A small network was shown many inputs. Here are its activations along a few directions, one row for each input.
Each table varies a few parts of the input and shows all the possible inputs, shuffled.
Descriptions start from the smaller parts, as in this example, which fits no table here: one of 8 places around a ring, together with either a single point or one of 11 places around a ring or (one of 3 separate values, together with one of 6 places along a line).
Shared parts are said once, and a part with two or three values counts as separate values.
In the rows, zero is written as 128.

Other details of the inputs shift rows strongly along three fixed directions, in all tables alike. That doesn't count.
These rows show it; all are for the same input, with only those details redrawn:
[141 119 131 109  83 137 156 172 112 178 116]
[125 140 139 120 147 128  88 139 129 142 141]
[ 95 196 179  93 169 133  86 117 129 115 120]
[202  87 114 103 146  96  66 173 162 201 157]
[ 93 153 139 145 182 132  48 110 127 101 161]
[143 114 129 111  72 139 167 177 108 183 114]
[ 78 120 112 175 107 158 123 134  89 113 148]
[ 72 171 158 122  94 162 164 137  86 121 104]

A family of inputs:
r1: [135 112 118 131 108 123 159 163 121 155  89]
r2: [128  95  93 168 150 121  64 109 140 112 201]
r3: [137 128 105 133 100 129 164 164 136 152  94]
r4: [ 99 195 167 105 176 114 101  96 155  88  94]
r5: [172 141 146  71 170 118  97 102 167 132 133]
r6: [110  47  68 209  98 134 138 139  99 129 150]
r7: [167 138 135  84 157 130  94 113 154 132 157]
r8: [131  59  68 195 101 126 125 131 128 139 150]
r9: [130 170 156  83  82 135 204 159 130 162  44]
r10: [164  55  69 160 100 105 150 181 128 165 134]
r11: [ 65 103 102 198 109 160 135 122  87 107 136]
r12: [ 50 107 110 195 100 163 142 111  71  73 172]
r13: [ 98 183 170  96 166 136 111  77 140  81 122]
r14: [158 151 136 144  74 129 179 140 113 189 116]
r15: [150 160 158  57  82 145 214 129 122 139  62]
r16: [185 121 143  64  57 116 189 175 140 217  96]
r17: [152  35  79 166  96 132 143 146 112 144 165]
r18: [167  53  72 153 103 100 154 174 127 155 140]
r19: [ 75 153 141 127 102 164 199 113  79  64  83]
r20: [122 164 136 185 180 117  69  80 144 120 156]
r21: [ 74 181 161 125 159 131 119  76 132  71 109]
r22: [178 109 143  78 164 114 104 125 152 145 136]
r23: [107 193 180  78 165 135 103  84 144  92 130]
r24: [140 103 104 132  71 137 194 142 115 122 100]
r25: [ 91 141 150 140 186 122  59  90 131  82 172]
r26: [163  42  92 148  95 113 146 157 124 172 154]
r27: [ 95 151 114 161 183 115  74 101 152  74 141]
r28: [181  71  96 132 187 104  62 116 154 122 164]
r29: [ 59 155 162 123  87 171 192 111  74  84 116]
r30: [182 141 148  74 150 102  95 142 178 191 108]
r31: [103 118  82 169 120 153 148 111 108  63 135]
r32: [156  36  72 170 100 125 145 146 112 138 151]
r33: [119 107 117 145 113 132 149 146 115 151 103]
r34: [ 62 171 134 141  93 148 199 116  99  72  90]
r35: [165  92  92 156 178 103  46 124 174 151 151]
r36: [141 103 120 123  89 116 182 165 118 156  89]
r37: [119 143 144 124 171 120  62 123 139 131 144]
r38: [166 127 135  81  62 126 179 169 131 195 112]
r39: [120  93 104 150 108 131 161 134 104 100 120]
r40: [123  44  73 186  92 161 141 130  89 114 183]
r41: [140 125 122 127 144 106 115 120 152 115 122]
r42: [141 189 188  51 151 118 109 146 145 162 101]
r43: [ 88 178 169 108 181 112 111  97 131  73 102]
r44: [ 87 166 161 105  77 150 189 116 104 120 109]
r45: [136  48  83 178  97 125 132 150 114 156 156]
r46: [ 97 152 164  95  94 157 184 131  92 112 119]
r47: [189  77 105 122 151  91  79 130 175 167 166]
r48: [ 76 151 106 174 179 137  85  80 129  28 151]
r49: [101 157 144 102 113 136 194 136 102  92  86]
r50: [216  91 120  89 150  80  79 150 191 204 141]
r51: [ 77 122  95 184 131 142 140 138 101  98 120]
r52: [202 152 152  49 134 100  97 162 176 208 117]
r53: [202 109 112 172 164  87  77 136 180 171 149]
r54: [169 189 190  20 140 117 135 128 163 155 110]
r55: [119 103 121 133 109 161 149 129  98 110 155]
r56: [184 166 142 128 145 103  98 127 150 183 147]
r57: [162 101  97 148 162 109  38 126 163 156 174]
r58: [162 186 182 100  75 126 222 146 129 194  57]
r59: [138 174 153  85 174 123 106  95 154  81 103]
r60: [ 77  95 105 186 121 138 142 108  95  87 140]
r61: [138 186 200  46 157 107 110 130 151 152 103]
r62: [104 167 124 211 182 123  83  96 144  86 152]
r63: [120 138 126 138 190 119  65  77 153  74 148]
r64: [115 177 153  88 183 124 120 108 131  69 106]
r65: [ 66 112  94 190  98 186 148  85  80  63 168]
r66: [ 77 170 169 105  88 152 178 135  90 121 106]
Question: Describe the family of inputs behind these rows.
Answer: one of 6 places along a line, together with either a single point or (one of 2 separate values, together with one of 5 places along a line)
Question: Changing only the place on the line of 6 turns r9 into r35. The same change can be made to r39. Which row results?
Answer: r32
Question: Changing only the place on the line of 6 turns r36 into r6. The same change can be made to r24. Which row results?
Answer: r63
Question: Change only the place on the line of 5 in r26. List by row number the other rows that result.
Answer: r11, r17, r22, r45
Question: Change only the choice among 2 separate values in r65. List by row number the other rows that result.
Answer: r40

A family of inputs:
r67: [ 53 155 160 157 127 149 147 124  82 106 109]
r68: [ 79 151 138 134  83 168 148 114  94 114 136]
r69: [ 96  80  71 230 121 134 131  95 111  69 163]
r70: [140 115 111  87  87 146 184 169 108 138 104]
r71: [148 145 167  76 157 111  75 114 154 155 149]
r72: [ 81  99  99 230 120 157 115  78  82  90 188]
r73: [125  48  33 207 140 129  84 148 114  98 171]
r74: [166  44  74 188 196  84  38 117 162 121 166]
r75: [103  97 118 121 102 136 168 144 101 110 127]
r76: [124  44  67 217 136 113  68 154 124 144 191]
r77: [175 108 110 105 132  95 125 153 162 156  97]
r78: [155  99 148  99 102 120 144 167 112 185 127]
r79: [103 140 124 156  94 141 159 145 118 151 102]
r80: [169 189 155  84 155 122  94 112 158 151 134]
r81: [161 109 118  83 103 108 165 178 133 162  88]
r82: [167 110 126 104 159  83 104 137 169 146 105]
r83: [113 133 138 122  76 149 213 115 107 106 109]
r84: [ 88 109 136 119  99 150 189 135  79 101 111]
r85: [ 68 151 130 195 218 114  20  77 151  81 165]
r86: [ 99 150 135 166  91 138 174 115 108 134 120]
r87: [147 137 130 103  80 136 169 192 121 187  93]
r88: [ 75 202 181 135 193 128 115  55 128  40 107]
r89: [153 194 188  73 181  99  78  92 169 142 139]
r90: [101 147 127 138  98 158 180 101 111  80 121]
r91: [153 146 165 108 180  95  86 129 165 172 111]
r92: [153 113 148  87  87 117 153 177 123 189 123]
r93: [125 160 174  59 194 115  81  88 163  93 135]
r94: [158 122 129 112 135 105  99 173 152 180 127]
r95: [174 122 123  89 110 134 105 148 143 178 145]
r96: [ 73 149 125 148  93 173 143 141  84 108 131]
r97: [ 88 224 182 108 146 145 121  78 124  96 123]
r98: [176 102 120  66 136 108 127 164 148 156 125]
r99: [194 123 118  86  92 133 178 148 147 154 111]
r100: [141 177 159  52 194 131  76  97 165  95 126]
r101: [143 102  83 175 110 132 117 158 135 166 129]
r102: [ 74 153 170 123  89 166 168 105  80 117 121]
r103: [ 75 163 118 147 109 154 169 118 103  78  76]
r104: [131  29  50 200 145 103  82 146 125 112 178]
r105: [ 86 220 166 141 181 129  86  75 145  89 130]
r106: [180 148 123 115  86 127 166 159 145 192 107]
r107: [186  42  81 174 153 109  88 110 149 122 190]
r108: [165 189 152  89 194 104  82 102 181 101 109]
r109: [169  86 108  91 111 131 140 142 142 145 138]
r110: [149 129 142 142  98 123 173 131 119 173 113]
r111: [180  84 136  80 143 113 120 129 147 148 140]
r112: [123 121 130 116  75 144 158 169 104 161 126]
r113: [ 86 157 121 166 114 148 167  96 111  67 110]
r114: [ 75 127 137 139 121 136 170 129  85  88  96]
Question: Changing only one part turns r105 into r113. The same change can be made to r67. Which row results?
Answer: r114
Question: Changing only one part turns r94 into r81. The same change can be made to r68. Which row results?
Answer: r109
Question: Describe the family of inputs behind these rows.
Answer: one of 2 separate values, together with one of 4 places along a line, together with one of 6 places around a ring
Question: Change only the place on the ring of 6 in r83. List by row number the other rows that result.
Answer: r69, r75, r82, r93, r104
Question: Change only the place on the line of 4 in r112. List by row number the other rows that result.
Answer: r78, r92, r96
Question: Change only the place on the line of 4 in r102. List by row number the other rows that result.
Answer: r68, r71, r95
Question: Change only the choice among 2 separate values in r89. List by row number the other rows that result.
Answer: r83
Question: Change only the choice among 2 separate values in r82. List by row number the other rows that result.
Answer: r85

A family of inputs:
r115: [154 158 152  85 163 118  61 108 166 163 141]
r116: [130 185 153  80 161 115  89 123 171 121 116]
r117: [ 82 182 145 124 114 158 171  95  93  69 119]
r118: [ 69 180 145 131 105 154 151  93 110  87 123]
r119: [149 179 146 136  82 128 196 133 123 169  83]
r120: [173 147 137  80 171  99  79 104 180 137 138]
r121: [176 121 122  83  97 126 127 171 152 208 111]
r122: [189  93 131  90 106 121 179 143 134 154 114]
r123: [166 163 160  76 161 123  87 125 144 161 143]
r124: [157  56  84 179 110 123 127 143 119 138 189]
r125: [ 72 162 143 139 141 138 135 128  99  75 119]
r126: [ 87 191 166 175 129 138 160  91 114 108 103]
r127: [ 88  93 108 169 105 149 178 114  78  74 120]
r128: [ 96 125 136 156 159 141  72  87 134 121 166]
r129: [110  98  84 179  89 169 137 153  90 132 155]
r130: [ 87 116 140 146  69 159 197 148  63 140 113]
r131: [163 139 136  82 108 138 177 125 122 126 102]
r132: [123 175 161  79 186 106 108 129 142  98 104]
r133: [144  71  73 159  85 146 155 116 121 122 136]
r134: [175  84 121  99 126  89 131 146 157 169 119]
r135: [123 187 189  70 151 125 158 107 132 105 107]
r136: [166  54  79 140 106 124 159 169 118 138 117]
r137: [133 102 122 137 153 127 106  89 150 101 139]
r138: [143 123  99 148 166 119  71 137 146 108 174]
r139: [147 207 154 130 180 106  88 119 168 135 100]
r140: [111 101  97 231 112 120 144 123 105 132 132]
r141: [117 180 184  82 159 115 113  98 158 119 123]
r142: [162 107 120  85 114 101 152 164 153 167  92]
r143: [149  59  53 171 110 139 120 135 139 121 141]
r144: [185 140 135 117 104  92 175 181 148 208  70]
r145: [ 98 135 137 139 145 132 119  86 135  90 139]
r146: [110 130 106 158 159 133  51 116 149 109 162]
r147: [106 219 193  72 140 143 134 106 117 108 112]
r148: [137  57  75 184 123 123  99 166 109 137 172]
r149: [135 109  82 154 171 118  57 114 165 101 160]
r150: [ 78 148 154 145 128 146 119  94 120 104 141]
r151: [120 102 107 151 157 111  60 134 144 131 150]
r152: [194 121 127  77  91 124 153 191 139 195 114]
r153: [126 107 130 148 170 111  72 124 120 117 167]
r154: [128 135 113 149 157 126  84 107 130  96 180]
r155: [108 173 187  68  72 133 236 156  90 140  69]
r156: [ 70 143 157 138 128 145 120 105 106 122 117]
r157: [145 114 144  90  83 108 182 157 130 176  98]
r158: [ 65 111 111 164  69 164 170 146  82 137 106]
r159: [ 87 172 133 122 128 166 166 111 103  60  95]
r160: [141  72  99 151 182 101  66  97 155 103 149]
r161: [143  59  78 173 125 129 100 167 109 158 163]
r162: [186  87 125  97 135  90 138 158 142 161 130]
r163: [160 118 153 106 114 127 138 145 126 159 142]
r164: [ 84 124  91 169  83 171 188 138  81  84 124]
r165: [154 136 137  89 191  80  57 138 182 144 132]
r166: [105  93 115 179 103 161 142 125  87 131 166]
r167: [190 115 132  78  75 119 150 159 148 206 117]
r168: [ 70 144 155 138 129 134 120 106 111 108 122]
r169: [ 74 137 123 141 162 137 114  95 128  63 102]
Question: Changing only one part turns r166 into r130. The same change can be made to r126. Which row results?
Answer: r140
Question: Changing only one part turns r163 into r152. The same change can be made to r137. Which row results?
Answer: r143
Question: Describe the family of inputs behind these rows.
Answer: one of 5 places around a ring, together with either a single point or (one of 2 separate values, together with one of 5 places along a line)
Question: Which other rows agree with r151 in the place on the ring of 5? List them by row number.
Answer: r125, r132, r136, r142, r144, r148, r158, r161, r165, r169
Question: Change only the choice among 2 separate values in r127. List by row number the other rows that result.
Answer: r160

A family of inputs:
r170: [140  80  70 165  53 158 146 135 112 155 186]
r171: [100  72 118 160  96 140 153 123  76 106 166]
r172: [126 171 145  78 168 142  46 124 154 123 148]
r173: [121 113 119 145  77 118 193 193 105 173  73]
r174: [171 159 143  45 190 113  95 138 172 106 108]
r175: [ 43 149 154 106  97 166 177 132  57  78 107]
r176: [141 140  97 163 185 126  20 140 159 139 169]
r177: [113  61  99 225  79 134 142 158  97 175 166]
r178: [164 136 162  71  87 137 230 126 116 139  80]
r179: [ 91 147 157  74  94 126 217 157 112 126  32]
r180: [151  76  70 178 150 136  62 102 137  89 225]
r181: [191 168 135 114 160 103  69 133 183 181 154]
r182: [176 156 164  74 187  88 107  84 185 131  92]
r183: [197 117 159  59 102 125 171 131 130 181 124]
r184: [140  61 117 160 174 103  18 113 151 147 217]
r185: [ 50 204 171 190 159 161 105  60 104  88 140]
r186: [ 68 229 145 166 143 138 134  78 125  64 104]
r187: [177  90 133  57 147  92 137 175 146 153 105]
r188: [ 33 144 148 138 130 163  98 119  88  89 147]
r189: [ 78 104 138 159 147 132 142  97  99  61 140]
r190: [189 130 167  68 129 118 105 118 161 196 144]
r191: [122  76  33 236 102 143 117 160 113 124 142]
r192: [ 63 176 128 153 144 163 150  67 111  16 139]
r193: [149  68 100 192  85  96 162 165 117 179 122]
r194: [194  85  83  98 175 117  37 147 158 135 182]
r195: [155 160 193  47 173  77 133 121 174 140  67]
r196: [ 78 204 143 129 165 134 128  63 148  39 100]
r197: [140 122 117 180  69 130 198 130 105 164  96]
r198: [167  72  58 128  75 132 176 174 135 148  88]
r199: [113 170 171  83  98 127 173 183 111 195  76]
Question: Changing only one part turns r188 into r184. The same change can be made to r179. Which row results?
Answer: r195
Question: Describe the family of inputs behind these rows.
Answer: one of 5 places around a ring, together with one of 6 places around a ring
Question: A walk changes only the place on the ring of 6. It starts at r198 and steps to r174. List the rest of the walk in order.
Answer: r194, r172, r176, r191
Question: Change only the place on the ring of 6 in r185. List by row number the other rows that result.
Answer: r178, r182, r183, r190, r197
